These are the activations of a small neural network, seen along a few directions. Each row is one input.
In each table, some parts of the input vary, and every possible input appears once, in random order.
Descriptions start from the smaller parts, as in this example, which fits no table here: one of 8 places around a ring, together with either a single point or (one of 2 separate values, together with one of 4 places along a line) or one of 9 places along a line.
Shared parts are said once, and a part with two or three values counts as separate values.
In the rows, 128 means zero.

Other details of the inputs vary at random and push rows far along three fixed directions, the same in every table; ignore that.

Table:
row 1: [152 119 114 152 169 133  82 131  70 157 116 138  61]
row 2: [ 90 117 120 134 102 149 137 129 162 134 146 122 145]
row 3: [115 127 141 135  82 151 137 125 159 144 144 129 118]
row 4: [138 151  61 173 136 160 125 122  93 182 154 149 117]
row 5: [ 99 116 128 125  86 140 138 131 146 152 134 133 142]
row 6: [126 151  61 174 149 164 133 120  97 167 162 146 108]
row 7: [111  56 153 107 148 113 101 122 134 113 105 108 114]
row 8: [118  60 155 107 148 112  89 122 143 105 117 116 115]
row 9: [149 140 200  59 113  75 136 148 161  68  71  83 152]
row 10: [137 103 107 148 185 124  91 111  62 140 131 147  78]
row 11: [111  66 166 104 142 107  91 121 134 105 121 126 109]
row 12: [ 91 110 133 135 104 152 150 107 145 132 146 131 145]
row 13: [102 117 121 133  90 144 129 131 158 150 138 125 153]
row 14: [100 115 118 131 104 149 134 129 169 132 153 127 141]
row 15: [114 158  85 191 152 169 130  96  88 160 168 163 125]
row 16: [189 161 122 105 165  79 130 144 108 103  93 120 141]
row 17: [142 122 178  49 119  67 154 153 154  55  82  89 153]
row 18: [150 115 124 167 178 141  84 136  70 157 111 139  76]
row 19: [180 164 128  98 157  81 135 145  91 102  90 122 138]
row 20: [130  72 170 111 121 121  95 144 129 121  99 109  93]
row 21: [148 112 110 155 176 122  71 138  73 154 124 161  91]
row 22: [ 87 119 133 141  97 152 140 130 152 129 146 134 146]
row 23: [187 179 146 103 159  84 132 137 106 101  95 117 113]
row 24: [119  61 163 115 127 113  96 151 124 124  93 124 122]
row 25: [138 111 108 154 182 118  88 134  74 141 131 158  71]
row 26: [110  70 162 106 138 109  90 146 137 106 115 128 106]
row 27: [161 165 143 105 181  84 134 119  94  83 101 121 144]
row 28: [108 117 131 137  86 148 129 133 156 142 147 141 151]
row 29: [155 220 106 128 124 116 170 128 116 124 129 136 178]
row 30: [178 161 122 106 178  83 138 142 111  87 101 117 132]
row 31: [140 170  92 189 137 177 118 117 102 175 164 157 106]
row 32: [180 176 153 119 166  98 126 142 100  96  87 112 136]
row 33: [109 132 141 128  85 151 127 124 163 146 148 127 121]
row 34: [160 170 138 108 177  85 133 143  97  85  96 123 141]
row 35: [106 129 132 135  90 156 129 124 166 150 138 111 132]
row 36: [111 114 119 130  91 145 126 131 166 147 146 130 149]
row 37: [126  72 161 109 132 121  93 143 141 131  93  97  98]
row 38: [176 223 105 129 132 133 165 123 140 124 135 116 158]
row 39: [ 97 114 134 136 102 152 139 106 155 126 159 138 146]
row 40: [ 96 115 132 123  97 133 144 102 151 133 161 137 126]
row 41: [159 209 107 131 138 120 188 103 120 104 147 139 165]
row 42: [162 207  96 125 143 115 183 101 129 111 147 125 164]
row 43: [ 96 117 130 137  99 152 138 131 159 126 154 139 143]
row 44: [ 98 108 128 130  97 150 150 107 143 128 152 130 137]
row 45: [107 119 128 124  80 131 134 129 152 148 146 141 131]
row 46: [115  63 161 112 134 109 101 146 134 103 110 130 103]
row 47: [116  55 147 101 141 111 100 122 132 110 111 106 107]
row 48: [ 97 111 124 132  94 150 149 131 147 129 146 131 134]
row 49: [165 207  93 127 132 120 178 131 124 131 123 120 179]
row 50: [110  60 149 109 145 114 101 147 137 115 100 109 111]
row 51: [116 122 124 124  86 153 136 125 161 151 138 106 119]
row 52: [110 115 129 134  81 140 137 131 152 144 143 143 140]
row 53: [ 91 112 130 137 100 152 149 132 149 133 141 131 141]
row 54: [131 175 159  88  73 106 184 141 176  89 112 106 211]
row 55: [103 129 140 127  86 151 138 125 154 152 134 119 121]
row 56: [168 209 100 129 120 122 182 132 112 122 129 132 174]
row 57: [117 155  73 184 157 165 126  94  98 166 168 151 124]
row 58: [131 104 112 154 193 127  92 111  64 143 124 149  85]
row 59: [130 107 108 156 189 129  91 136  68 145 119 150  82]
row 60: [118 125 128 128  86 148 133 123 170 149 142 117 116]
Description of these inputs: one of 3 separate values, together with one of 4 places along a line, together with one of 5 places around a ring.
- The inputs of row 36 and row 28 match in every part but the choice among 3 separate values. If row 30 is changed in the same way as row 36 into row 28, which row does it become? => row 46
- The inputs of row 7 and row 12 match in every part but the choice among 3 separate values. If row 8 is changed in the same way as row 7 into row 12, which row does it become? => row 39
- Which other rows does row 15 become when the choice among 3 separate values takes its other values? List them by row number. => row 27, row 57
- Which other rows does row 51 become when the place on the ring of 5 takes its other values? List them by row number. => row 35, row 37, row 38, row 60
- Which other rows does row 38 become when the choice among 3 separate values takes its other values? List them by row number. => row 31, row 33

Table:
row 61: [138 198  90 114 106 113 210  96 156  74 167 117 197]
row 62: [143 163  77 185 125 148 139 138 105 179 151 173 138]
row 63: [117  37 169  92 156  95  64 154 134 106  86  97  60]
row 64: [ 72  86 142 141  83 154 103 143 150 156 146 139  86]
row 65: [ 57 116 188  84  66 107 179 104 190  90 134 117 187]
row 66: [141  82 216  25 108  66 135 148 181  52  73  56 116]
row 67: [ 85  53 116 155 101 165 113 135 155 165 130 115 125]
row 68: [ 70  55 127 149  88 143 108 114 136 121 169 158 119]
row 69: [162 117 134 135 212 110 109 135  66  75 116 164 113]
row 70: [ 89  75 159 149  78 170 103 115 138 162 133 133 103]
row 71: [188 194 181  64 138  66 166 151 120  60  83  97 137]
row 72: [146 210 117 133  88 131 206 145 149 118 121 118 214]
row 73: [177 139 139 122 173  97 107 131  57 122  89 139  76]
row 74: [147 157  58 178 140 150 144 124 118 180 154 151 132]
row 75: [141 173  74 157 129 161 154  92  98 174 157 138  92]
row 76: [125 181  87 183 131 173 121 127  97 167 143 156 142]
row 77: [ 71  78 128 133  79 155 100 140 142 159 138 146 104]
row 78: [ 92 108 157  84  37 112 185 159 194 110 115 108 177]
row 79: [129 174  68 176 145 175 126 112 110 167 147 134 136]
row 80: [132 156  50 170 138 152 159 127 103 175 150 142 120]
row 81: [ 83  59 119 138 101 169  99 131 149 167 142 113 130]
row 82: [137 191  96 183 129 155 121 129 117 169 164 167 114]
row 83: [128  43 213 111 143 112  55 153 117 104  81 106  77]
row 84: [144 230 117 124 106 140 192 122 174 108 137  90 185]
row 85: [ 91  76 147 146  98 177 101 114 158 156 149 105  92]
row 86: [155 173  81 165 131 159 138  89 114 178 161 146 105]
row 87: [185 122 106 119 200  92  87 145  84 131 102 129 116]
row 88: [142 124 145 139 225 103 114 127  66  93 105 157 117]
row 89: [105 158  80 174 179 166 161  90 108 143 173 155 133]
row 90: [156 116 113 120 214  83  96 102  66 100 121 134 120]
row 91: [171 129 130 136 190 108  86 160  58 123  87 133 131]
row 92: [ 89 114 159  67  37 117 171 155 188 111 126 107 181]
row 93: [136 182  82 174 126 156 118 126 109 173 154 174 132]
row 94: [111 213 115 111 124 111 217  81 154  99 151 113 198]
row 95: [167 149 147 150 193 110  82 154  76 112  88 129 103]
row 96: [ 61  61 140 135  96 141 102 102 131 141 168 158 130]
row 97: [181 133 110 124 200  96  79 137  93 123  94 131 106]
row 98: [ 90  67 132 137  81 149  92 145 149 172 149 153 127]
row 99: [134  27 186 100 150 112  64 125 122 112  72  90  77]
row 100: [179 179 138  55 155  63 159 147 134  62  71  85 160]
row 101: [104 126 166  82  57 120 154 133 235 106 135  89 160]
row 102: [192 140 146 130 176  94  92 128  72 127  93 148  88]
row 103: [ 97  85 161 144  80 157  94 128 158 162 156 145  88]
row 104: [102  77 142 136  94 159  98 114 170 163 160 122  83]
row 105: [179 156 151  68 184  77 176 129 135  20 101 105 174]
row 106: [143 209  88  92  97 121 209 130 153 120 143 104 191]
- What is each input in this table made of? => one of 2 separate values, together with either one of 5 places around a ring or (one of 3 separate values, together with one of 6 places along a line)
- The inputs of row 67 and row 72 match in every part but the choice among 2 separate values. If row 85 is changed in the same way as row 67 into row 72, which row does it become? => row 83
- The inputs of row 105 and row 69 match in every part but the choice among 2 separate values. If row 61 is changed in the same way as row 105 into row 69, which row does it become? => row 68
- Which other rows does row 74 become when the choice among 3 separate values takes its other values? List them by row number. => row 67, row 80
- Which other rows does row 77 become when the place on the line of 6 takes its other values? List them by row number. => row 64, row 71, row 73, row 78, row 92
